A small network was shown many inputs. Here are its activations along a few directions, one row for each input.
Each table varies a few parts of the input and shows all the possible inputs, shuffled.
Descriptions start from the smaller parts, as in this example, which fits no table here: one of 4 places along a line, together with either a single point or one of 11 places along a line or (one of 2 separate values, together with one of 8 places around a ring).
Shared parts are said once, and a part with two or three values counts as separate values.
In the rows, 128 means zero.

Other details of the inputs vary at random and push rows far along two fixed directions, the same in every table; ignore that.

A family of inputs:
r1: [168 156 143 129 108 124 120 122 125 133 108]
r2: [167 162 133 120 107 120 136 116 120 136 106]
r3: [150 115 163 150 116 107 143 134 116 169 135]
r4: [101 226 110  67 192 112  79 184 139 206 217]
r5: [172 139 154 153 117 125 100 129 117 137 121]
r6: [174 145 151 147 117 127 108 126 124 133 119]
r7: [ 85  81 103 141 104 156 160 121 107  21  97]
r8: [ 27 123  56  72 207 146  94 140 181  91 205]
r9: [161 150 151 151 116 118 142 145  97 147 130]
r10: [151 145 154 147 115 114 120 139  97 149 108]
r11: [ 92  52 104 152 120 154 161 108 147  34 115]
r12: [169 117 146 147 120 118 119 119 149 155 118]
r13: [159 111 147 142 116 112 113 124 136 163 107]
r14: [ 80  63  93 137 112 143 174  99 134  43 103]
r15: [157 161 147 132 110 119 140 132 113 142 108]
r16: [158 143 155 157 117 116 134 147  90 150 132]
r17: [144 116 158 142 116 106 131 128 122 169 110]
r18: [  8 119  77  77 195 139 119 164 153 103 215]
r19: [ 82  71 106 151 108 154 148 126  99  25  95]
r20: [174 161 136 122 113 123 130 112 127 131 109]
r21: [160 125 131 135 120 183 141  85 130 188 114]
r22: [163 165 139 125 115 118 149 123 116 139 109]
r23: [ 19 124  53  64 200 140  95 140 175  96 192]
r24: [175 142 141 113 122 190 136  99 104 164 114]
r25: [ 91  33 113 164 124 152 145 120 132  41 112]
r26: [ 13 108  64  74 202 141  76 160 167 103 188]
r27: [166 147 147 139 112 122 109 127 117 138 107]
r28: [108  85 102 142 121 162 159 107 124  12 116]
r29: [157 138 147 135 114 109 168 114 132 159 137]
r30: [ 83 182 108  61 193 100  41 170 162 232 195]
r31: [161 130 139 132 110 114 130 111 150 156 108]
r32: [152 131 139 129 104 111 135 113 142 160 107]
r33: [151 122 159 146 115 109 150 130 123 166 134]
r34: [170 163 140 135 116 120 163 133 109 140 132]
r35: [145 124 153 138 114 107 138 124 129 166 109]
r36: [151 140 141 128 113 106 156 106 138 159 113]
r37: [ 88  63 112 159 115 155 134 126  99  24 100]
r38: [177 155 147 137 113 129 119 120 132 128 121]
r39: [156 142 148 143 107 117 106 134 102 147 105]
r40: [154 152 150 141 114 116 128 136 104 146 107]
r41: [ 70  58 111 144 113 143 180 113 126  46 104]
r42: [ 85 189 104  57 192 101  48 165 169 228 194]
Description of these inputs: one of 2 separate values, together with either a single point or (one of 4 places along a line, together with one of 5 places along a line).
The inputs of r6 and r12 match in every part but the choice among 2 separate values. If r7 is changed in the same way as r6 into r12, which row does it become? -> r32
The inputs of r5 and r25 match in every part but the choice among 2 separate values. If r19 is changed in the same way as r5 into r25, which row does it become? -> r42
Which other rows does r28 become when the choice among 2 separate values takes its other values? List them by row number. -> r8
Which other rows does r1 become when the place on the line of 4 takes its other values? List them by row number. -> r20, r27, r37
A walk changes only the place on the line of 5. It starts at r25 and steps to r13. List the rest of the walk in order. -> r30, r17, r3

A family of inputs:
r43: [128 136 148 115 119 116 130 143 112 144 122]
r44: [ 59 116  76 105 159 137 117 153 129  61 155]
r45: [129 128 127 128 121 122 112 110 146 153 111]
r46: [138 140 155 126 122 120 118 143 127 130 130]
r47: [131 125 125 127 125 131 121 111 150 159 112]
r48: [137 135 144 143 127 112 112 139 121 136 133]
r49: [145 148 123 135 126 110 122 130 122 131 130]
r50: [123 114 135 139 125 116 137 122 148 168 131]
r51: [137 136 153 133 128 127 126 137 130 139 137]
r52: [158  25 136 207  57 172 216  77  84  21  40]
r53: [132 132 141 137 129 109 118 138 112 144 127]
r54: [140 129 139 143 129 127 128 136 126 147 141]
r55: [137 149 132 114 125 125 148 125 121 143 128]
r56: [135 134 141 129 125 111 120 147 114 141 122]
r57: [141 140 129 128 129 128 110 123 116 140 117]
r58: [149 147 125 135 129 128 137 124 133 137 141]
r59: [147 143 118 136 128 124 137 126 127 141 139]
r60: [135 151 134 115 123 116 138 123 117 137 126]
r61: [159  38 154 200  55 174 206  80  98   8  44]
r62: [146 149 143 116 122 138 111 128 131 126 121]
r63: [148 140 130 134 131 140 113 126 130 138 125]
r64: [134 129 139 136 132 119 128 141 116 150 128]
r65: [148 145 132 126 125 133 106 132 127 130 118]
r66: [136 140 134 114 126 142 130 121 118 149 119]
r67: [139 136 144 135 124 114 114 148 123 133 128]
r68: [ 61 111  94 104 162 174 119 133 142  76 166]
r69: [139 132 142 142 130 121 122 141 125 142 134]
r70: [ 53 111  77 106 169 147 133 144 128  70 158]
r71: [144 154 141 125 124 120 127 124 132 123 135]
r72: [127 132 146 123 126 123 138 136 114 153 128]
r73: [123 121 140 130 117 104 122 134 144 153 118]
r74: [147 134 120 136 128 140 118 123 125 148 130]
r75: [146 136 123 135 130 135 112 127 123 143 122]
r76: [135 138 155 134 124 118 117 134 126 133 136]
r77: [146 151 130 134 127 115 122 127 128 127 132]
r78: [135 126 136 137 131 124 134 135 117 155 136]
r79: [122 117 138 138 125 111 131 127 147 162 124]
r80: [129 137 125 129 121 106 131 113 149 147 120]
r81: [132 132 121 130 125 119 148 110 155 157 130]
r82: [132 129 127 119 118 124 113 118 148 150 106]
r83: [148 149 128 134 130 123 131 129 132 132 134]
r84: [156 105 133 107 135 111 134 108 162 145 137]
r85: [138 133 136 136 123 109 113 150 117 138 126]
r86: [147  88 148 118 135 108 124 120 156 155 140]
r87: [144 139 125 136 127 126 104 125 119 137 121]
r88: [146 152 139 124 127 129 136 126 136 129 137]
r89: [149 153 129 125 124 117 123 136 129 124 127]
r90: [147 146 121 135 129 119 131 131 126 137 131]
r91: [ 65  65  86  83 174 153 107 120 168  86 162]
r92: [136 144 136 106 119 134 122 127 116 140 112]
r93: [ 53 103  80 106 170 162 114 140 126  78 150]
r94: [ 52 114  80 107 165 137 123 142 124  65 156]
r95: [134 142 136 115 123 132 121 119 115 143 118]
r96: [144 150 126 119 126 114 129 135 120 131 120]
r97: [132 138 125 120 118 108 132 121 151 144 115]
r98: [138 133 150 134 126 132 132 132 131 143 144]
r99: [138 128 135 143 129 116 121 143 119 147 132]
r100: [143 147 144 125 124 136 110 120 130 129 127]
r101: [ 47 101  90 121 164 131 104 157 122  77 164]
r102: [120 120 139 138 120 102 121 125 142 156 123]
r103: [143 142 128 120 126 130 112 131 118 137 112]
r104: [131 134 123 129 125 114 141 115 154 153 122]
r105: [137 153 133 106 119 118 139 131 118 134 121]
r106: [132 122 123 129 125 136 128 107 151 164 120]
r107: [139 126 132 144 128 122 127 138 120 152 139]
r108: [ 37 103 101 102 159 138 122 149 116  81 159]
r109: [ 49 110  83  97 159 156 151 135 127  76 164]
r110: [148 137 128 135 129 145 119 121 131 143 132]
r111: [147 156 140 116 121 122 128 132 133 121 130]
r112: [145 143 132 135 128 131 104 123 125 133 124]
r113: [143  23 155 201  51 157 232  89  78  31  52]
r114: [147 150 137 125 126 134 142 121 137 133 144]
r115: [147 141 124 127 124 128 105 134 121 134 116]
r116: [137 137 131 115 125 148 136 117 120 154 127]
r117: [ 54 109  75 108 167 152 139 139 129  75 165]
What is each input in this table made of? -> one of 3 separate values, together with either a single point or (one of 4 places along a line, together with either a single point or one of 5 places along a line)
The inputs of r53 and r57 match in every part but the choice among 3 separate values. If r85 is changed in the same way as r53 into r57, which row does it become? -> r115
A walk changes only the place on the line of 5. It starts at r43 and steps to r56. List the rest of the walk in order. -> r85, r67, r46
Which other rows does r113 become when the place on the line of 5 takes its other values? List them by row number. -> r54, r78, r98, r107
Which other rows does r99 become when the choice among 3 separate values takes its other values? List them by row number. -> r75, r90
Which other rows does r117 become when the choice among 3 separate values takes its other values? List them by row number. -> r52, r78
Which other rows does r66 become when the place on the line of 4 takes its other values? List them by row number. -> r92, r95, r116
